These are the activations of a small neural network, seen along a few directions. Each row is one input.
Each table varies a few parts of the input and shows all the possible inputs, shuffled.
Descriptions start from the smaller parts, as in this example, which fits no table here: one of 4 places along a line, together with either a single point or one of 9 places along a line or (one of 2 separate values, together with one of 5 places around a ring).
Shared parts are said once, and a part with two or three values counts as separate values.

Other details of the inputs shift rows strongly along two fixed directions, in all tables alike. That doesn't count.

Rows:
row 1: [ -3 -14 -19  -3   4  23 -29   0  14 -17 -30   0]
row 2: [-12 -17   3 -20 -51   5 -10 -18  14  41 -19   1]
row 3: [  0 -11 -19  -7   4  19 -27   0  14 -17 -28   1]
row 4: [ -6 -16   3 -21 -45   3 -11 -13  17  37 -18  -2]
row 5: [  0  -7 -17  -4   3  16 -26   4  10 -15 -21  -1]
row 6: [-6 -1 11  0  7 -7  6  2 -7  1 16  7]
row 7: [  3  -8 -17  -4   5  15 -23   7  11 -18 -23   0]
row 8: [-12 -16   5 -27 -50   3  -9 -20  18  45 -21  -1]
row 9: [ -3 -10 -18  -3   6  18 -25   0  12 -17 -27   2]
row 10: [ 10  19   1  15  15 -12  15   7 -11 -15  17  -6]
row 11: [ -3  -8 -20  -2   5  17 -24   3   8 -20 -24   2]
row 12: [  3  -8 -19  -5   6  13 -24   6  11 -18 -23   1]
row 13: [ -8 -18   6 -22 -49   6 -10 -20  19  42 -20  -2]
row 14: [-12 -16   3 -20 -49   6 -10 -18  14  40 -17  -1]
row 15: [  9  19  -2  13  18 -12  11   8 -10 -17  15  -4]
row 16: [  1  10  20  -7 -34 -26  28 -10  -3  41  18  -6]
row 17: [  8  20   0  12  16 -15  15   8 -11 -13  16  -4]
row 18: [ -3 -10 -18  -2   1  19 -24   2   8 -17 -24   1]
row 19: [  3   6   7  10  29  -2  14  11 -14 -12  20   4]
row 20: [-1 -2  8  1 14  1  9  5 -8  3 13  4]
row 21: [ -2 -12 -16  -2   2  20 -25  -1  11 -14 -27   1]
row 22: [  1  -5 -18  -3   7  14 -25   6   7 -20 -22   1]
row 23: [ 12  18   3  15  18 -12  18   4  -9 -15  15  -5]
row 24: [ -3   9  20  -2 -30 -22  28 -15  -4  39  15  -5]
row 25: [ 13  16  -2  15  22 -10  13  10  -7 -20  14  -6]
row 26: [  0   1   2   6  27   5   4  11  -8 -14  11   7]
row 27: [ -3   2  16   3   7 -13  16   0 -12   5  24   4]
row 28: [  3   7   6  11  31  -2  14  11 -13 -13  20   5]
row 29: [  9  16   0  18  20  -9  15   4 -10 -17  11  -3]
row 30: [  0   6   8  10  26  -8  10   8 -13 -17  23   6]
row 31: [ -5  10  19  -4 -36 -22  29 -14  -5  42  18  -5]
row 32: [  3   6   8  10  28  -2  15  11 -14 -11  20   3]
row 33: [-5 -3 10  1  8 -6  5  2 -8 -1 15  6]
row 34: [ -3 -12 -20  -2   3  22 -28   3  10 -20 -28   2]
row 35: [ -1   8  23   1 -33 -21  30 -17  -4  42  18  -7]
row 36: [  0 -10 -13  -6  -2  17 -21  -2  14  -9 -23  -2]
row 37: [  0   6  13   5  15  -7  19   5 -12   5  23   4]
row 38: [  1   5   8  10  27  -8  11   9 -15 -18  22   4]
row 39: [ 10  18  -2  16  20  -9  11   9 -11 -20  14  -5]
row 40: [  2  10  22  -2 -32 -22  30 -16  -3  40  20  -7]
row 41: [  3 -10 -20  -5   7  17 -28   7  12 -21 -28   2]
row 42: [ -2   2  16   4   9 -13  16   0 -13   4  25   3]
Description of these inputs: one of 6 places along a line, together with either one of 2 separate values or one of 5 places around a ring.
The inputs of row 10 and row 5 match in every part but the place on the line of 6. If row 34 is changed in the same way as row 10 into row 5, which row does it become? -> row 14
Change only the place on the line of 6 in row 12. List by row number the other rows that result. -> row 4, row 7, row 16, row 25, row 41
Change only the place on the ring of 5 in row 24. List by row number the other rows that result. -> row 8, row 16, row 17, row 31
Change only the place on the line of 6 in row 42. List by row number the other rows that result. -> row 6, row 27, row 30, row 33, row 38
Change only the choice among 2 separate values in row 26. List by row number the other rows that result. -> row 6

Rows:
row 43: [  8  17  -1  14  17 -13   8   7 -11 -22  18  -5]
row 44: [ -4 -24 -21 -16 -10  26 -40  -7  26 -10 -47   1]
row 45: [  0   2  10   5  35  -3  12  15 -16 -12  25   8]
row 46: [ -5   3  17 -12 -43 -25  16 -18   3  40   9  -4]
row 47: [ 12  16  -3  15  20  -8  16  14 -11 -15  13  -3]
row 48: [ -3 -18 -13  -5 -11  22 -22  -4  14  -1 -30   0]
row 49: [ 13  16   2  17  20  -8  13   3  -8 -19  15  -8]
row 50: [-11 -13  24 -10 -11  -3  14 -10  -3  31  18   7]
row 51: [ -1   9 -12  12  20   5  -5   6  -6 -26  -3   1]
row 52: [  0   3  15 -15 -41 -21  17 -12   6  45   6  -5]
row 53: [  5  10 -13   8  22   7  -2  10  -4 -20  -4   0]
row 54: [  1   4  15 -13 -37 -16  14 -10   3  42  12  -6]
row 55: [-15 -21   2 -10   9  12 -19   4  -1  -4  -3  15]
row 56: [ -9 -21 -22 -10  -7  34 -36  -7  20  -6 -44   2]
row 57: [  6  15  -1  18  17 -10  13   9 -14 -21  15  -2]
The inputs of row 55 and row 50 match in every part but one. If row 46 is changed in the same way as row 55 into row 50, which row does it become? -> row 44
What is each input in this table made of? -> one of 3 separate values, together with either a single point or one of 4 places along a line
Change only the choice among 3 separate values in row 53. List by row number the other rows that result. -> row 51, row 56

Rows:
row 58: [ -8   0  12  -8 -12   4  11  12 -14  33  20   9]
row 59: [  1  11   1   7 -20   6  22   1  -9  33   6  -6]
row 60: [  8  -6  23 -14  -3 -13  19   5   5  31  16   6]
row 61: [-23 -29 -15  -6  -3  45 -30  -4   3   2 -32  15]
row 62: [ -8   2  -8   9  41  10  -4  -2  -2 -36  -7   7]
row 63: [-13 -10   5   9 -15  -3  -5 -13  -3  -9   3   1]
row 64: [-12   9 -12  18  31  -2 -12   2  -7 -43  -6   8]
row 65: [ 17  14  15   7 -24  -8  20 -12   3  24  12 -21]
row 66: [ -6  10  11 -16 -18 -34   6   5 -10  18  17   3]
row 67: [ -4   1 -24 -12 -33   4 -26 -10  17   7 -37   0]
row 68: [  3  12   3  -9  27 -15   9  17  -5 -14  17   5]
row 69: [ 23  13  -2  15  24  -2  21   6   4  -6  -3 -12]
row 70: [  3  -9 -18  -7 -41  10 -25  -8  17   0 -32  -7]
row 71: [  7   6   1   5  11 -22   0  19 -15 -25  25  -2]
row 72: [  3  -4  10  18  20   5   3 -11  -7 -20  14  -3]
row 73: [  9  -2  21 -11 -12 -16   8   1  -2  22  32  -4]
row 74: [  3 -11  -2  13  44  18   1   1   0 -29  -9   6]
row 75: [ -2  -5 -19 -19 -19  13 -16 -10  25  14 -38  -4]
The inputs of row 73 and row 65 match in every part but one. If row 71 is changed in the same way as row 73 into row 65, which row does it become? -> row 70
What is each input in this table made of? -> one of 3 separate values, together with either a single point or one of 5 places around a ring
Change only the choice among 3 separate values in row 66. List by row number the other rows that result. -> row 64, row 67
Which other rows agree with row 64 in the choice among 3 separate values? List them by row number. -> row 61, row 62, row 63, row 72, row 74
